Each row has a name. Each question is about the rows just above it.

lemem: [133 117 125 107 127 186 126 131 184 129  89 122 152 135 124 137]
Sarat: [146 108 166 115 132 144 166 139 177 134 156 130 146 146  96 158]
lif: [ 62 122 112  69 126 168  64 128 184 128  85  62  92 125 131 165]
dopal: [ 91 131 147 155 135 103 111 134  92 135  71 152  86 138 132  95]
Whose row is [133 117 125 107 127 186 126 131 184 129  89 122 152 135 124 137]? : lemem
Repeated in dopal: : [135]
Where do [ 91 131 147 155 135 103 111 134  92 135  71 152  86 138 132  95] appear? : dopal

lali: [125 121 170 159 107 163 129 125 125]
defit: [144 136 112 136 136 136 136 162 136]
noku: [128  96  86 106 149 118 149 139 110]
vidu: [ 93 102 132  97 119  96 139 104 150]
zigi: [141 117 134 127 138 112 118 118 119]
Sal: [126 126 101 126 136 126 114 159 123]
posin: [186 144 137 151 136 159 132 158 129]
Which value appears more than once in lali? : [125]
Repeated in Sal: : [126]
Which value appears more than once in defit? : [136]
Which value appears more than once in noku? : [149]
Repeated in zigi: : [118]
Whose row is [141 117 134 127 138 112 118 118 119]? : zigi

nezuf: [152 144 145 149 143  93 144 102 144 135 156 128 120 131 131 149 169 121
 149 102 117 149]
tade: [ 93  93  96 136 100 123 113 145 120  96 119 140 137 115 130 106  97 153
 118 158 148 138]
tude: [135 130 161 160 148 123 135 126 127 136 122 126 115 152 144 169 174 107
 144 109 125 172]
Rif: [ 91  85 116 165 107 127 119 149 120  92 109 135 142 131 135 134 114 140
 131 152 151 165]
pir: [153 166 132  89 140 153 130 118 124 151 133 130 126 128 115  98 114 107
 128 123 124  65]
Radum: [131 132  98 137 113  75 138 118 150 112 163 133 139 101 120 134 131 158
  95 132 127 162]
las: [103  90 100 154 100 100 122 135 130  94 133 144 131 113 122 135 123 154
 106 154 144 175]
deg: [ 87  85 124 149 108 145 107 158 113 100  86 139 137 133 139 116 109 129
 133 154 151 145]
vak: [154 166 122  86 136 117 140  98 141 146 158 134 132 112 113  97 119 132
 104 123 113  85]
baduf: [147 137 163 128 161 168 128 135 112 158 114 163 111 158 142 137 152  94
 152 110 117 111]
bis: [118 109 136 170 132 106 126 132 133 111 133 130 124 140 138 165 159 127
 138 118 133 196]
getet: [137 137 117 143 130  71 145 104 144 116 162 127 136 110 122 147 148 140
 103 119 128 172]
The value that getet holds more than once: : [137]
Whose row is [147 137 163 128 161 168 128 135 112 158 114 163 111 158 142 137 152  94
 152 110 117 111]? : baduf

pemo: [108 157 113 134 113 113 113 157]
Sesob: [102 127 130 130 130 130 129 198]
nin: [157 121  62 128 121 121 121 151]
The value that nin holds more than once: : [121]
Repeated in Sesob: : [130]
Whose row is [157 121  62 128 121 121 121 151]? : nin
The row with [108 157 113 134 113 113 113 157] is : pemo
Which row holds [102 127 130 130 130 130 129 198]? : Sesob

Moto: [108 116 130 116]
Masut: [ 97 108 129 116]
duse: [165  79 122  90]
Nese: [125 125 137 125]
fiv: [136 123 161  55]
Which value appears more than once in Moto? : [116]
Repeated in Nese: : [125]
Whose row is [ 97 108 129 116]? : Masut

Penot: [119 164 120 140 127 129 109 149 118 144 129 120 138 116 120 142  89 120
 138]
likir: [133 207 130 160 135 111 101 167 105 172 156 107 151 102 132 148  76 110
 148]
bibug: [106  94 134 110 118 152 126 114 137 107  95 140 121 140 122 129 124 131
 120]
ledi: [121 110 132 125 137 114 121 117 134 119 142 126 121 133 132 114 170 133
 121]
telir: [103 113 126 118 119 148 116 122 132 121 106 135 126 136 122 134 109 126
 126]
Riko: [138  90 140 121 121 143 132 112 138 138 106 139 122 139 125 121 138 133
 140]
dobi: [162 151 127 143 140 151 142 138 151 142 169 119 129 117 134 120 151 131
 131]
vamab: [156 158 119 130 139  98 135 140 118 146 168 118 134 115 135 120 146 130
 135]
lisob: [100 142 122 130 120 146 109 137 124 135 108 128 134 126 123 142  86 121
 131]
bek: [149 157 121 145 137 107 131 142 121 145 156 118 134 117 133 128 131 127
 134]
Repeated in bibug: : [140]
Whose row is [156 158 119 130 139  98 135 140 118 146 168 118 134 115 135 120 146 130
 135]? : vamab
The row with [119 164 120 140 127 129 109 149 118 144 129 120 138 116 120 142  89 120
 138] is : Penot
Which row holds [149 157 121 145 137 107 131 142 121 145 156 118 134 117 133 128 131 127
 134]? : bek
Repeated in lisob: : [142]
Whose row is [106  94 134 110 118 152 126 114 137 107  95 140 121 140 122 129 124 131
 120]? : bibug

fater: [ 83 155 161 128  69 137 105 165 126  97  74 153 137 144  91 165 131 152
  79  70  81  83 153 131 116  91 124  80  77 153 102 116  91  74 153]
kemub: [ 83 155 161 128  69 137 105  79 126  97 160  91 137 144 122 165  70 152
  79  70 122 122 125 122 121 118 127 122 118 119 119 126 121 120 124]
guguv: [118 140 136 149 136 104 109 133 149 151 107 114 147 140 150 133 104 106
 148 132 140 118 140 148 151 144 105 120 147 151 151 106 127 127 113]
[118 140 136 149 136 104 109 133 149 151 107 114 147 140 150 133 104 106
 148 132 140 118 140 148 151 144 105 120 147 151 151 106 127 127 113] is in which row? : guguv
[ 83 155 161 128  69 137 105 165 126  97  74 153 137 144  91 165 131 152
  79  70  81  83 153 131 116  91 124  80  77 153 102 116  91  74 153] is in which row? : fater
Whose row is [ 83 155 161 128  69 137 105  79 126  97 160  91 137 144 122 165  70 152
  79  70 122 122 125 122 121 118 127 122 118 119 119 126 121 120 124]? : kemub

dup: [127 128 131 197 128 128 152 161 102 162 128 146 132 105  98 115  99 128
 160 128]
sav: [128 108 128 128 128 115 158 159 103 168 152 158 141 136 128 121  90 137
 128 148]
nubom: [131 130 127 198 128 127 154 160 103 163 165 128 135 116 104 128  97 131
 150 149]
kufa: [146  87 107 211 127 102 164 163 101 177 142 169 149 156 121 123  80 143
 113 128]
Dur: [142  96 128 128 128 101 161 162 101 173 146 165 128 148 118 122  84 141
 121 128]
gadis: [144  92 109 208 128 105 128  83 128 175 128  83 147 151 128 122  83 142
 118 149]
dag: [128 115 128 128 128 115 158 159 103 168 160 128 137 124 108 118 128 134
 142 148]
zoren: [140 128 115 202 128 128 128 161 102 170 128 160 142 138 115 138 128 138
 126 138]
ras: [145  88 128 210 128 128 163 162 128 176 143 167 149 153 120 122  81 143
 115 128]
siba: [142  99 114 204 127 110 128 161 128 171 148 163 144 144 116 122  86 139
 128 148]
dumik: [128 108 128 128 128 115 158 159 103 168 152 158 141 136 128 121  90 128
 128 148]
dafi: [127 128 131 197 128 128 152 161 102 162 128 146 132 131 111 120  92 135
 135 128]
Whose row is [127 128 131 197 128 128 152 161 102 162 128 146 132 131 111 120  92 135
 135 128]? : dafi
Whose row is [145  88 128 210 128 128 163 162 128 176 143 167 149 153 120 122  81 143
 115 128]? : ras
Whose row is [146  87 107 211 127 102 164 163 101 177 142 169 149 156 121 123  80 143
 113 128]? : kufa
Whose row is [128 108 128 128 128 115 158 159 103 168 152 158 141 136 128 121  90 128
 128 148]? : dumik

zeru: [107 107 133 127 133]
nenap: [129 130 137 103 114]
dolim: [107 137 123 150 133]
Liri: [196  89 138 138  89]
Vake: [123 145 120 138 109]
gotuf: [119 109 119 119 119]
Fur: [133 141 136 130  95]
Which value appears more than once in gotuf? : [119]
[107 137 123 150 133] is in which row? : dolim
Whose row is [123 145 120 138 109]? : Vake

tek: [ 97 141  83 122 151 117 103 141 147 144  97  87  53 208 152 104 181 158
 111 125 114 143 123]
Sunug: [111 143  96 125 143 126 110 123 141 135  96 101  87 189 149 123 159 144
 122 137 130 125 122]
Nifa: [128 126 121 114 166 139 108 139 133 130 117 129 101 161 137 121 139 166
 166 130 137 129 117]
vinez: [ 99 141  91 143 147 104 106 146 136 145 104 169  70 201 169 106 173 158
  91 122 117 121 109]
fara: [ 99 141  91 143 147 141 106 146 136 145 104  79  69 201 169  94 173 158
  91 122 117 121 109]
Pud: [ 97 134 112 138 131 121 123 148 116 146 134 108 104 159 140  96 155 148
  98 106 103 130 131]
Whose row is [128 126 121 114 166 139 108 139 133 130 117 129 101 161 137 121 139 166
 166 130 137 129 117]? : Nifa
[ 97 134 112 138 131 121 123 148 116 146 134 108 104 159 140  96 155 148
  98 106 103 130 131] is in which row? : Pud
Whose row is [111 143  96 125 143 126 110 123 141 135  96 101  87 189 149 123 159 144
 122 137 130 125 122]? : Sunug

totu: [150 177 117 209 151  91 150 161 162 135 150 132 122 112 157]
gunu: [181 184 126 181 167  91 181 140 162 139 101 137 136 102 157]
pali: [144 115 129 127 125 122 134 125 130 127 125 128 132 121 133]
fimar: [121 138 126 127 130 134 130 134 123 139 119 132 128 145 128]
bomop: [161 169 126 172 177  67 128 140 140 152 113 140 128 116 140]
tuv: [132 130 138 145 119 132 132 128 123 144 119 128 132 126 109]
selu: [127 107 117 136 119 115 117 125 136 114 150 123 143  88 142]
Foro: [127 130 117 100 140 134 121 122 143 114 143 128 118 135 157]
topal: [150 177 117 209 151  91 115 161 162 135  77 132 122 112 166]
gafoz: [109 118 102 109 140 128 121 125 104 148 137 132 143 140 118]
Vitut: [ 92 123 144 127 130 140 117 140 104 102 143  87 128 131 133]
Kodoz: [130 123 123 130 130 109 130 128 111 127 119 128 128 121 142]
Which value appears more than once in gunu? : [181]
Which value appears more than once in Vitut? : [140]
[181 184 126 181 167  91 181 140 162 139 101 137 136 102 157] is in which row? : gunu
Which value appears more than once in totu? : [150]
Which value appears more than once in Foro? : [143]
The row with [132 130 138 145 119 132 132 128 123 144 119 128 132 126 109] is : tuv
The row with [150 177 117 209 151  91 115 161 162 135  77 132 122 112 166] is : topal

nado: [117  94  80 128 110 155 137 153 169 136 143 124 102 188 131 115  91  95
  73 183]
Gava: [124 185 119 126 163  83  85 158 128 137 185 139  78 137  83 153  87 140
 138 136]
peto: [151 119 178 144 120 120 119 137 133 112 120 160  63 121 123  85 114  84
  83 132]
regiv: [116 124 126 145 133 164 133 126 169 131 154 133  49 177 105  70  89 112
 126 133]
Whose row is [117  94  80 128 110 155 137 153 169 136 143 124 102 188 131 115  91  95
  73 183]? : nado
Which row holds [124 185 119 126 163  83  85 158 128 137 185 139  78 137  83 153  87 140
 138 136]? : Gava
[151 119 178 144 120 120 119 137 133 112 120 160  63 121 123  85 114  84
  83 132] is in which row? : peto

Fot: [100 120 106 133 130 138]
Lil: [100 120 106 133 130 183]
reb: [129 122 100 134 129 145]
ful: [184 190 196 184 104 184]
Vukev: [178 181 183 181 181 181]
faled: [162 201 201 124  88 201]
Which value appears more than once in Vukev? : [181]
The value that ful holds more than once: : [184]
Repeated in reb: : [129]
Which value appears more than once in faled? : [201]
Whose row is [100 120 106 133 130 138]? : Fot
Whose row is [129 122 100 134 129 145]? : reb
[162 201 201 124  88 201] is in which row? : faled

Sepet: [128 128 128 128 128 129 135 128 128 128 118 128 128 128 128 129 128 128
 128 128]
Febo: [127 107 165 117 101 129 202 103 149 154  98 155 118 113 120 129 128 101
 113 143]
zedu: [133 128 126 118 140 129 122 129 119 127 117 122 114 128 116 132 140 121
 121 113]
sof: [108  84  96 119 141 129 185  72 120  58  95  96 128 125  96 147 118 111
 131 143]
zup: [108  84 149 119 122 122 185  72 120  72  95 135  72  72 157 134 171 141
 122 134]
suda: [116 100 165 107 142 129 172  86 136  55 103 128 137 114 157 152 172 127
 144 128]
Which value appears more than once in sof? : [96]
Whose row is [108  84 149 119 122 122 185  72 120  72  95 135  72  72 157 134 171 141
 122 134]? : zup
[128 128 128 128 128 129 135 128 128 128 118 128 128 128 128 129 128 128
 128 128] is in which row? : Sepet
[116 100 165 107 142 129 172  86 136  55 103 128 137 114 157 152 172 127
 144 128] is in which row? : suda

vuf: [104 199 152 122 203  55  83  83]
zoza: [135  66 154 166 182 144 175 188]
bef: [ 84 149 147 146 124 149 106 131]
kupag: [131 196 108 117 116  73 126  85]
rinu: [165 128  68 128  87 128 167  53]
Which value appears more than once in vuf? : [83]
Repeated in rinu: : [128]
Which value appears more than once in bef? : [149]
Whose row is [104 199 152 122 203  55  83  83]? : vuf

pega: [200 128 207  84 112 131 138]
nok: [167 116 143 101 200 125 122]
leni: [118 115  77 158 167 120 114]
pide: [ 71 127 101 122 112 132 137]
Bigub: [118  88 132  85 145 124 131]
Belo: [180 180 180 121 180 134 137]
Fodu: [180 116 202  71  91 133 143]
muv: [ 51 113  55 146 175 121 121]
sivul: [172 163 124 171 182 124 116]
leko: [169 101 185  52 155 130 137]
rer: [173 143 135 144 185 122 118]
gug: [147 176 112 190 157 147 147]
Which value appears more than once in Belo? : [180]
Repeated in gug: : [147]
Whose row is [169 101 185  52 155 130 137]? : leko

tos: [119 121 119 119]
zal: [132 130  94 127]
zuva: [110  97 107 111]
nub: [ 68  70 102 122]
novo: [ 69  88  93 119]
nukud: [178 172 162 148]
dilin: [130 144 161 130]
biv: [124 109 128 130]
sepak: [123 123 127 123]
Which value appears more than once in tos? : [119]
Which value appears more than once in sepak? : [123]
Which value appears more than once in dilin? : [130]

det: [168 145 168 168 124 168 169]
neme: [138 150 136 138 103 150 158]
rup: [111 112 103 116  98 103  87]
nepu: [141 133 144 144 144 161 178]
mazil: [115 116  82 110 102  59  97]
The value that nepu holds more than once: : [144]
The value that det holds more than once: : [168]
Whose row is [138 150 136 138 103 150 158]? : neme
Which row holds [141 133 144 144 144 161 178]? : nepu
[115 116  82 110 102  59  97] is in which row? : mazil

duk: [110 110 107 118 107  76 149 153 141  76]
sona: [115  51  51 115 107  51 115 152 146  51]
potel: [115 110 111 119 107  76 107  76 141  76]
Ter: [146 132 131 149 149  76 149 121 145  76]
Whose row is [146 132 131 149 149  76 149 121 145  76]? : Ter
The row with [110 110 107 118 107  76 149 153 141  76] is : duk
Whose row is [115  51  51 115 107  51 115 152 146  51]? : sona

gev: [144  90 168 152 118  97  95 144 165]
Vone: [ 96 175 146 166  99 142 161  97  58]
tol: [ 79 124 158 191 147 109 148 141  95]
pas: [106 106 143 178 175 103 133 154 109]
Rute: [108 147 128 153  82  80  82 157  82]
Repeated in pas: : [106]
Repeated in gev: : [144]
The value that Rute holds more than once: : [82]

ret: [193  88 155 158 160 127]
samen: [149  61  61 121  93  90]
Zot: [149 123 138 138 140 129]
duped: [183 164 106 111 132 146]
dava: [143 113 114 145 120 107]
Pivof: [201 102 102  67 130 171]
luru: [ 90 148 138 125 168 143]
sibi: [160 161 117  84 118 157]
fitu: [149 123 138 138 140  58]
The value that samen holds more than once: : [61]
Which value appears more than once in Pivof? : [102]
Which value appears more than once in Zot? : [138]

petu: [133 114 122  61]
Suri: [126 117 126 196]
Goni: [145 113 130  68]
ligar: [123 123  79 111]
zus: [124  73 124  73]
Zefa: [170  88 130 143]
Zavus: [172 172 118 172]
Zafo: [ 89 101 129 179]
gir: [181 119 119 119]
vasu: [128 185 124  92]
The value that Zavus holds more than once: : [172]
Which value appears more than once in Suri? : [126]
Where do [128 185 124  92] appear? : vasu
[124  73 124  73] is in which row? : zus
The value that ligar holds more than once: : [123]
Repeated in gir: : [119]
[170  88 130 143] is in which row? : Zefa

